These are the activations of a small neural network, seen along a few directions. Each row is one input.
Each table varies a few parts of the input and shows all the possible inputs, shuffled.
A made-up example of a description, with smaller parts first: line(4) and (point or line(9) or (values(2) and ring(5))).
Shared parts are said once, and a part with two or three values counts as separate values.
In the rows, zero is written as 128.

Other details of the inputs shift rows strongly along three fixed directions, in all tables alike. That doesn't count.

Rows:
R1: [ 84 131 165 161 136 191  92 122 142 102 137 153 109 114]
R2: [147  80 122 159 128  66 121 133 144 129  50 148 145 138]
R3: [134 128 131 151 138 163  86 126 136 142 120 172 100 123]
R4: [105 102 152  93 132 156 133 146 126 131 163 129  82 170]
R5: [133 125 155 104 132 128 117 157 123 150 135 122 110 178]
R6: [103 118 146 154 140 159  86 112 146 105 120 151 110 103]
R7: [141 210 132  61 126 141 190 111  93 159 228  55 125 158]
R8: [ 69 132 191 140 135 186  65 142 133 125 121 178 106 116]
R9: [135  75  96 156 142  83 110  98 160 116  55 134 144 137]
R10: [141 112 124  79 126  30 183 117 113 150 105  60 147 183]
R11: [150  76 104 123 119  92 111 125 158 122  51 189 134 142]
R12: [ 79 183 196 101 131 180 135 157  97 135 197 105 110 132]
R13: [162 141  81 188 116 130 149 109 146 104 111 128 177  91]
R14: [114 120 149 158 137 141  94 154 126 130 105 160 130 111]
R15: [ 74 126 174  96 149 135 102 145 110 147 138 120  90 149]
R16: [144  79 103 149 139  67 107 138 133 145  47 142 145 132]
R17: [163 111  98  35 106  32 201 140 121 146 111  71 153 205]
R18: [140  78 112 149 142  62 112 107 143 134  53 149 135 131]
R19: [136  87 111 141 146  64 108 114 142 142  47 146 144 132]
R20: [105 130 177  85 138 153 105 158 109 154 162 117  80 184]
R21: [ 75 132 195  97 142 140 108 144 116 139 134 124 101 157]
R22: [116 105 133 157 133 149  87 136 137 109 112 141 115 110]
R23: [150 117  85 104 127  65 159 105 127 130 113  63 146 143]
R24: [117 117 147 154 128 200 110 147 142 111 158 183  98 118]
R25: [123  92 122 147 137 162 105 120 151 122 120 184  91 123]
R26: [103 126 158 162 133 183  82 141 125 107 147 162  95  87]
R27: [ 98 158 148  45 131  93 159 124 100 157 164  53 134 174]
R28: [100 128 163  78 122 162 119 168 119 125 162 150  96 157]
R29: [119 141 122  21 121  98 179 134 103 149 176  77 108 184]
R30: [136 189 133  71 108 159 218 130 105 131 238  65 129 154]
R31: [159 199  93 169 118 167 159  87 118 107 189 123 154  39]
R32: [115 139 131 131 135 126 133 120 111 136 147 121 115 112]
R33: [173 181  51 180 113 134 147  97 121 133 131 137 190  43]
R34: [105 111 131 168 136 168  92 133 137 108 123 145 117 111]
R35: [196 108  64 174 115  63 149 118 141 117  75 122 180  95]
R36: [158 206  89 167 107 170 153 128 108 127 176 125 188  53]
R37: [138 129 104 186 126 154 118 128 142 104 121 140 152  96]
R38: [189  86  65 113 116  48 189  98 152 134  80 110 162 166]
R39: [188 173  76 195 104 137 161 105 133 104 137 134 181  46]
R40: [155 203  80 165 109 171 150 120 103 131 177 123 180  48]
R41: [140 156 105  92 119 139 155 113 124 128 160 140 131 117]
R42: [158 123  85 101 113 113 151 135 122 131 127 138 138 128]
R43: [126 140 141 139 128 129 138 144 111 128 149 120 132 118]
R44: [146 109 125  70 122  33 177 115 121 137 107  49 141 181]
R45: [160 171  87 117 120 152 194  91 125 127 197 112 139 108]
R46: [ 93  92 177  95 132 107 110 150 138 119 108  97 105 182]
R47: [104 103 154 154 139 142  90 145 120 128 115 159 102 116]
R48: [150  95 135 150 133 116  89 125 154 140  64 177 119 152]
R49: [162 194  90 180 110 178 156 118 120 100 187 112 169  51]
R50: [119  81 141 153 133 112  88 120 158 108  66 149 123 133]
R51: [108 126 152 149 125 146  91 147 135 127 101 162 139 116]
R52: [ 58 123 204  91 144 168  88 146 114 124 171 117  56 146]
R53: [126 109 168  96 132 112 114 152 133 151 109 125 105 198]
R54: [ 90 106 139 155 144 161  87 121 143 112 117 145 103 121]
Each input here is: ring(6) and (values(3) or line(6)).
Q: Changing only the ring(6) part turns R23 into R6. The same change can be made to R25. Which row results?
A: R45
Q: Changing only the ring(6) part turns R39 into R44. The same change can be made to R2. Which row results?
A: R10
Q: Change only the line(6) part in R23. List by row number the other rows that result.
A: R15, R32, R33, R52, R54
Q: Change only the line(6) part in R27. List by row number the other rows that result.
A: R6, R9, R18, R19, R31
Q: Change only the values(3) part in R30. List by row number the other rows that result.
A: R17, R53

Rows:
R55: [160  83 110 118 116  45 174 102 156 108  72  79 144 180]
R56: [131 177 140 109 129 185 160 134  85 157 228 105  87 141]
R57: [160 121  65  78 132  38 171 102 119 138 115  45 146 132]
R58: [113 154 158  99 109 218 118 146 141 107 194 129 101 152]
R59: [153 161 100  56 103  88 208 138  95 166 153 111 151 147]
R60: [131 165 112 188 135 153  73 110 135 127 104 174 144  62]
R61: [103 197 140  97 124 166 203  88 103 124 226  66 116 128]
R62: [145 170 130 129 135 175 167 147 101 139 222 110 108 135]
R63: [203  80  86 128 114  43 155 139 137 142  90 100 130 186]
R64: [ 71  64 180 126 133 137  64 169 145 101  96 130  72 147]
R65: [165 156 136 220 119 163  96 133 142 117 101 165 168  63]
R66: [132 127  89 101 132  86 182 135 114 123 153  47 150 134]
R67: [136 176 139 119 100 150 184 118 112 102 214  75 140  99]
R68: [ 51  73 184 114 146 139  55 151 119 132  86 155  88 153]
R69: [ 85 106 212 122 160 126  50 141 136 155  86 156  89 154]
R70: [135 130 113  95 126  77 202 116 117 122 168  60 156 144]
R71: [147  83 103 115 139  46 184  98 150 116  80  82 151 184]
R72: [ 75  94 198 138 133 135  47 170 137 120  76 144 101 165]
R73: [104  99 142  80 131  76 164 113 116 143 137  83 116 164]
R74: [131 149 102 172 130 152  82 103 126 109 114 174 147  51]
R75: [108 172 158  91 118 183 156 171 107 128 194 167 121 120]
R76: [189 109  31 187 112 144 129  89 169 132  77 194 171  95]
R77: [101  73 146 147 152  82  74 158 144 134  40 140 137 168]
R78: [139  83  89 102 133  32 149 136 121 129  68  77 177 165]
R79: [155 157  88 140 125 199 107  96 154 121 150 182 128  95]
R80: [180 159  96 168 134 168 116 109 122 136 160 171 108  85]
R81: [182 117  64 210 103 114 109 118 141  93  63 158 193  54]
R82: [159 197 127  97  85 164 186 155 103 123 194 135 148 100]
R83: [108 108 178 120 152  91 116 156 125 154  94 102 138 176]
R84: [107 114 171 117 144  90 113 138 117 175  90 107 127 168]
R85: [129 146 125 167 131 164 108  90 139 105 153 174 120  52]
R86: [ 80 107 194  57 135 139  81 165 129 144 117 202  68 163]
R87: [164 137  59 217 120 104 109 104 137 141  56 164 188  66]
R88: [122 122  88 192 131 165 102 118 133 114 116 161 126  51]
R89: [ 76  68 172  99 146 180  72 161 163 122 115 175  78 201]
R90: [ 80 177 183  94 142 188 141  92 120 112 205 109  77 133]
Q: What is each input in this table made of?
A: line(4) and (values(3) or line(6))
Q: List by row number the other rows that have the line(4) part in common with R88.
A: R56, R59, R61, R68, R73, R76, R84, R87
Q: Start at R83 and move only the line(6) part, one step at a time. The first step leads to R77. Which rows follow, in order?
A: R78, R66, R70, R71
Q: Change only the values(3) part in R82. List by row number the other rows that result.
A: R58, R63
Q: List by row number the other rows that have the line(4) part in common with R74.
A: R57, R60, R69, R79, R80, R85, R86, R90
